Each row below holds a small network's activations on one input, seen along a few directions.
In each table, some parts of the input vary, and every possible input appears once, in random order.
A made-up example of a description, with smaller parts first: one of 5 places around a ring, together with either a single point or (one of 2 separate values, together with one of 4 places along a line) or one of 9 places around a ring.
Shared parts are said once, and a part with two or three values counts as separate values.
(in the rows, 128 means zero)

Other details of the inputs shift rows strongly along two fixed directions, in all tables alike. That doesn't count.

A family of inputs:
x1: [175 107 113 162  60 149  96 143  68 126 197 168  64]
x2: [150 125 121 154  90 127 109 140 121 176 144 152 131]
x3: [185 141 182 139  82 180 144 131 112 214  90  88 127]
x4: [134 172 179  97 163 128 176 123 171 184  43  56 145]
x5: [162 116  88 134  68 180 130 141  99 131 155 177  94]
x6: [185  94 117 150  53 197 127 138  99 165 141 169 100]
x7: [150 113 169 145 155 119 128 125 156 179  54  65 115]
x8: [176 119 113 133  56 184 137 141  66 131 181 191  93]
x9: [104 105 116 130 149 110 111 130 145  83 129 101 120]
x10: [167 151 175 157 105 120 129 141 136 226  94 107 137]
x11: [125 114 104 141 115 117 104 139 120  92 150 121 100]
x12: [194 171 203 151 103 185  99 136 164 165  45  99 161]
x13: [107 113 109 124 124 161 140 129 144  94 141 133 136]
x14: [133 126 150 128 138 116 117 117 106 127 127  89 116]
x15: [138  93 105 135 116 129 102 117 118 106 155 136  97]
x16: [121 132 122 120 157  98 122 119 151 125  99  87 108]
x17: [ 44 129  81  86 205  71 134 109 174  67 127 149 172]
x18: [106 136  88 122 131 102 128 131 107  96 175 193 131]
x19: [128 167 196 106 179 134 176 129 165 194  17  36 161]
x20: [ 93 116 102 120 150 104 119 125 149 115 144 148 160]
x21: [110 113 117 134 122 122 106 133  85  62 182 127 117]
x22: [128  92 116 140 134 128 113 109 121  98 156 130 105]
x23: [170 125 121 129  59 183 135 143  81 137 180 170 100]
x24: [ 61 136 111  87 215  78 135 116 126  38 131 103 136]
x25: [129 149 129 129 126 101 131 124 132 156 131 142 139]
x26: [ 58 135  82  88 207  73 123 123 163  43 128 103 122]
x27: [ 96 139  93 114 151  91 124 119 150 118 134 145 153]
x28: [137  93 114 157  95 140 115 119 105 136 175 192 136]
x29: [121 158 126 100 140 137 161 130 149 134  93 119 121]
x30: [132 139 143 113 116 163 144 135 114 142 126 109 137]
x31: [155 161 164 121 132 146 166 139 154 193  51  87 122]
x32: [171 134 160 159  96 125 121 132 137 228  83 118 133]
x33: [132 123  97 126  93 119 118 122  79 104 212 203 129]
x34: [110 140 113 111 158  94 126 120 131  91 135 116 102]
x35: [141 135 113 106  98 158 147 129 100 113 156 167 110]
x36: [ 53 159  96  64 186 109 166 131 154  37 135 119 153]
x37: [150 114 127 153  83 139 112 132  63 140 185 184 137]
x38: [160 126 113 133  78 175 131 143 124 160 129 135 106]
x39: [ 72 130 112  93 190  86 126 113 118  48 145 115 127]
x40: [133 108  98 119  99 170 130 134 130 121 147 149 120]
x41: [ 75 145 103 106 155  84 132 131 124  66 175 158 163]
x42: [ 92 144  79  83 157 126 149 121 161  88 118 126 130]
x43: [106 177 180 128 178  76 151 137 189 188  42  55 176]
x44: [171 108 175 176 106 143 129 125 131 220  93 125 145]
x45: [137 110 104 135 114 120 107 127 111 110 146 141  86]
x46: [149 158 145 156 111 139  64 128 130  84 143 192 180]
x47: [ 61 133  80  87 213  71 132 121 158  42 116 113 119]
x48: [174 124 104 140  45 187 127 148  83 141 184 180  85]
x49: [109 111 104 127 142 111 123 124 136 122 136 163 152]
x50: [ 94 105 121 122 183 104 127 107 150  83 120 112 118]
x51: [126 121 101 126 122 114 115 127  99  85 167 159  81]
x52: [125 133  86 121  80 162 135 147 103  82 185 173 107]
x53: [192 106 168 165  67 201 135 134 126 213 106 115 115]
x54: [161 144 191 134 146 107 136 122 137 184  71  56 112]
x55: [155 146 197 133 154 104 140 123 140 183  59  60 114]
x56: [ 92 126 140 129 181  99 134 117 172 140 107 111 174]
x57: [ 69 161 107  94 189  68 145 119 159  99 118 141 157]
x58: [112 113 114 124 132 120 106 127  83  70 186 134 109]
x59: [ 38 128  96 107 202  79 134 117 174  53 142 132 186]
x60: [ 92 128  91  85 161 135 148 115 168  92 110 122 141]
x61: [ 76 117  75 104 160  93 122 111 147  80 160 166 159]
x62: [ 66 146  89  99 194  72 139 123 164  93 112 138 163]
x63: [116 170 190 116 184  81 153 128 172 193  57  64 176]
x64: [ 69 149  98  90 189  72 146 120 129  69 151 162 161]
x65: [139  90 110 145 111 136  98 129 113 108 160 137  95]
x66: [ 99 139 132 103 179  89 132 125 131  85 132  99 117]
x67: [125 111  98 110 114 160 137 124 136 114 130 155 120]
x68: [160  87 143 165 115 145 115 122 111 142 131 128  96]
x69: [180  95 181 178 106 152 112 127 128 195 101  85 103]
x70: [112 161 191 122 179  90 146 117 156 191  54  67 183]
x71: [186 116 138 164  78 142 112 141  81 156 146 146  69]
x72: [135 155 205 150 139 111 136 135 145 207  67  56 180]
x73: [128 118 121 126 108 162 136 139 150 131 111 113 136]
x74: [147 122 117 122  78 179 131 129  77 119 171 167 114]
x75: [181 102 174 163 106 140 112 125 134 202  77  87  98]
x76: [144 107 133 164  86 135 106 138 128 163 141 144 149]
x77: [158 115 121 161  72 139 102 146  83 113 178 145  80]
x78: [106 134 128 107 177  91 137 123 120  83 128 115 112]
x79: [133 124 139 136 119 115 118 138 101  99 154 116 105]
x80: [185 132 154 157  60 181 131 153 134 205  89  97 113]
x81: [139 120 104 158  74 129 103 144 112 139 170 166 136]
x82: [149 127 166 132 134 161 157 115 170 191  61  80 141]
x83: [ 90 112  83 102 156 149 150 118 139  63 146 162 133]
x84: [156 134  98 122  71 170 137 134  99 126 168 172  95]
x85: [ 89 113  86 100 151 148 147 113 143  67 147 162 132]
x86: [167 116 125 152  59 138 113 131  64 149 197 207 117]
x87: [124 117 109 138  94 132 106 131  71 109 213 185 143]
x88: [143 150 190 140 140 110 136 120 135 209  80  78 170]
x89: [178  79 148 191  65 166  95 135  94 143 164 132  92]
x90: [ 90 145 120  99 139 144 147 136 123  84 138 112 150]
x91: [101 142 174 127 202  88 153 104 202 186  43  62 186]
x92: [199 155 215 175 113 147  68 135 147 153  61  88 139]
x93: [108 137  86  96 134 141 143 127 146 100 121 144 118]
Description of these inputs: one of 3 separate values, together with either a single point or (one of 5 places along a line, together with one of 6 places along a line).
The inputs of x73 and x76 match in every part but the choice among 3 separate values. If x38 is changed in the same way as x73 into x76, which row does it become? -> x2
The inputs of x52 and x77 match in every part but the choice among 3 separate values. If x84 is changed in the same way as x52 into x77, which row does it become? -> x34
A walk changes only the place on the line of 6. It starts at x28 and steps to x17. List the rest of the walk in order. -> x32, x57, x86, x70
Change only the choice among 3 separate values in x42. List by row number the other rows that result. -> x16, x27

A family of inputs:
x94: [ 74 168 126 102 187  71 158 131 168 118  89 104 166]
x95: [157 110 155 142  99 148 147 122 129 208 110  86 117]
x96: [149 117 108 132 107 144 114 126 139 117 130 153 110]
x97: [127 118 146 138 113 146 128 135 125 136 129 122 157]
x98: [145 141 130 143 100 120 129 135 115 153 143 165 126]
x99: [119 128 140 119 151 128 129 115 142 106 121 138 159]
x100: [109 145 140 125 164 114 147 136 189 139  54  75 141]
x101: [184 127 163 152 105 159 113 125 154 207  58  93 119]
x102: [ 72 167 125  75 197  97 147 122 161  83 104  65 146]
x103: [ 91 105  76 103 135 129 139 118 115  90 185 149 118]
x104: [126 124  77 128  78 132 106 134  88 111 216 189 124]
x105: [ 92 142 105  95 191 106 131 120 185  86  87 113 138]
x106: [ 75 107 135 124 222  45 129 109 154 106 103  71 125]
x107: [ 76 131 111  81 210  98 156 102 161 108  90 102 141]
x108: [142 129 178 146 123 148 131 139 142 181  85  86 162]
x109: [163 114 166 150 111 144 154 128 130 200  93 112 107]
x110: [ 86 163 118  88 191  72 145 115 167 108 101 125 161]
x111: [180 126 196 167  90 167 120 131 135 226  91  78 153]
x112: [122 117 196 164 184  76  99 115 152 148  82  59 155]
x113: [151 145 158 144  98 121 135 143 131 203  99 106 145]
x114: [189 103 163 183  72 125  76 137  57 142 171 126  72]
x115: [185 144 182 151  89 156 133 140 110 178 101 107  99]
x116: [113 103  69 126  93 146 112 140 120  72 178 170 112]
x117: [ 87 140  82 102 130  99 125 123 125  91 180 156 148]
x118: [104 145 104 111 139 128 136 140 105  61 159 142 114]
x119: [129 139 143 116 161 124 129 114 182 152  49  80 140]
x120: [143 111 129 140 116 144 145 130 114 154 137 148 102]
x121: [174 107 147 178  61 179 114 145  86 155 161 165 128]
x122: [118 125 144 104 172 114 155 102 154 161  71  87 135]
x123: [ 96 100  80 111 128 133 142 133 106  92 177 157 115]
x124: [134 127  98 106 106 145 113 117  82  69 179 169 103]
x125: [117 151 132  94 161 115 138 121 133  87 116 115 123]
x126: [ 90 127 124 110 175 106 171 125 152 125  98 101 134]
x127: [149  99  83 144  57 165 100 132 111 112 189 166 102]
x128: [109 113  70 119 110 143 108 130 134  80 176 153 117]
x129: [118 118 114 109 157 123 148 116 132 125 125 136 118]
x130: [108 138 148 128 163 128 134 127 150 113 110 128 158]
x131: [119 146 143 133 160 123 142 140 184 150  53  76 137]
x132: [ 77 123 116  95 179 103 166 124 156 117 103  92 141]
x133: [ 99 132 129 107 173 125 123 108 147  96 111 128 169]
x134: [105 107  90 101 148 120 145 112 120  86 161 163 114]
x135: [155 103 128 167  65 171 115 139  84 121 180 180 130]
x136: [134 113  84 140  99 152 108 137 121  83 171 187 100]
x137: [ 93 138  97  95 133 123 134 136 107  54 167 135 120]
x138: [158 147 169 129 103 145 135 131 123 172 105  70 119]
x139: [104 158 121 116 158  95 138 132 144 122 124 146 144]
x140: [130 105 105 128 105 154 105 110  96  83 181 187 143]
x141: [179 143 168 133 106 155 120 125 107 173  95 102 110]
x142: [166 143 168 139  94 155 132 149 109 174 104  87 112]
x143: [ 84 159 116  87 187  78 138 108 159 113  98 121 164]
x144: [129 110 117 143 102 152 118 128 103  85 182 189 135]
x145: [ 93 123 112 114 166 116 161 130 137 116 119 120 126]
x146: [189 125 205 194 104  84  92 134 117 241  87  79 118]
x147: [139 150 154 128 123 134 145 141 119 131 106  98 118]
x148: [188 142 162 154  88 135 119 134 116 214 107 139 125]
x149: [138 107 105 135 102 157 104 122  94  82 193 200 133]
x150: [190 122 142 172  35 159 111 154  80 209 156 158 115]
x151: [133 113 133 139  97 154 117 123 116 130 161 136 150]
x152: [117 146 115 111 138 132 131 135 109  72 155 149 107]
x153: [118 142 103  97 144 128 125 125 107  60 162 155 111]
x154: [186 127 136 177  45 154 116 153  79 191 161 174 111]
x155: [106 112  72 121 111 143 113 142 129  75 166 159 118]
x156: [111  90  88 152 139  89  74 124 122  56 178 149  99]
x157: [109 133 109 122 148 121 131 129 167  96 109 133 122]
x158: [167 150 167 139 119 124 123 122 133 216  76 109 142]
What do these inputs look like to the network? -> one of 5 separate values, together with either a single point or (one of 2 separate values, together with one of 6 places along a line)
The inputs of x105 and x153 match in every part but the choice among 5 separate values. If x131 is changed in the same way as x105 into x153, which row does it become? -> x118
The inputs of x101 and x141 match in every part but the choice among 5 separate values. If x127 is changed in the same way as x101 into x141, which row does it become? -> x138
Change only the place on the line of 6 in x120. List by row number the other rows that result. -> x103, x107, x123, x129, x145
A walk changes only the place on the line of 6. It starts at x158 and steps to x148. List the rest of the walk in order. -> x139, x154, x150, x104
Change only the choice among 2 separate values in x103. List by row number the other rows that result. -> x95
Change only the choice among 5 separate values in x100. List by row number the other rows that result. -> x94, x126, x135, x147

A family of inputs:
x159: [121 117 160 146 178  75 106 113 132 124 108  96 126]
x160: [168 114 173 183  99 109  78 135  89 149 149 115 113]
x161: [150  92 121 171  95 100  85 128  80 129 188 150  93]
x162: [195  93 123 174  22 190 100 135  76 177 183 192 114]
x163: [198 109 126 173  23 186 112 144  73 177 184 199 103]
x164: [155 136 160 133 129 147 134 129 161 182  60  79 124]
x165: [145 102 106 151  76 161 115 134 102 134 173 184 130]
x166: [150 147 169 122 131 142 149 129 142 187  74  76 131]
x167: [ 57 145  67  76 172 101 148 126 130  33 166 169 144]
x168: [149 136 168 135 128 146 151 133 154 180  68  76 124]
x169: [120 154 173 107 178 120 160 122 188 169  34  41 144]
x170: [ 62 146  67  72 169 103 142 120 129  35 168 166 145]
x171: [ 63 126  59  86 175 116 135 124 148  22 156 159 128]
x172: [114 163 175 105 184 116 169 129 176 174  37  45 150]
x173: [ 71 141  72  86 162 108 135 119 139  49 170 174 149]
What do these inputs look like to the network? -> either one of 3 separate values or (one of 2 separate values, together with one of 6 places along a line)
A walk changes only the place on the line of 6. It starts at x164 and steps to x169. List the rest of the walk in order. -> x166, x170, x173, x162
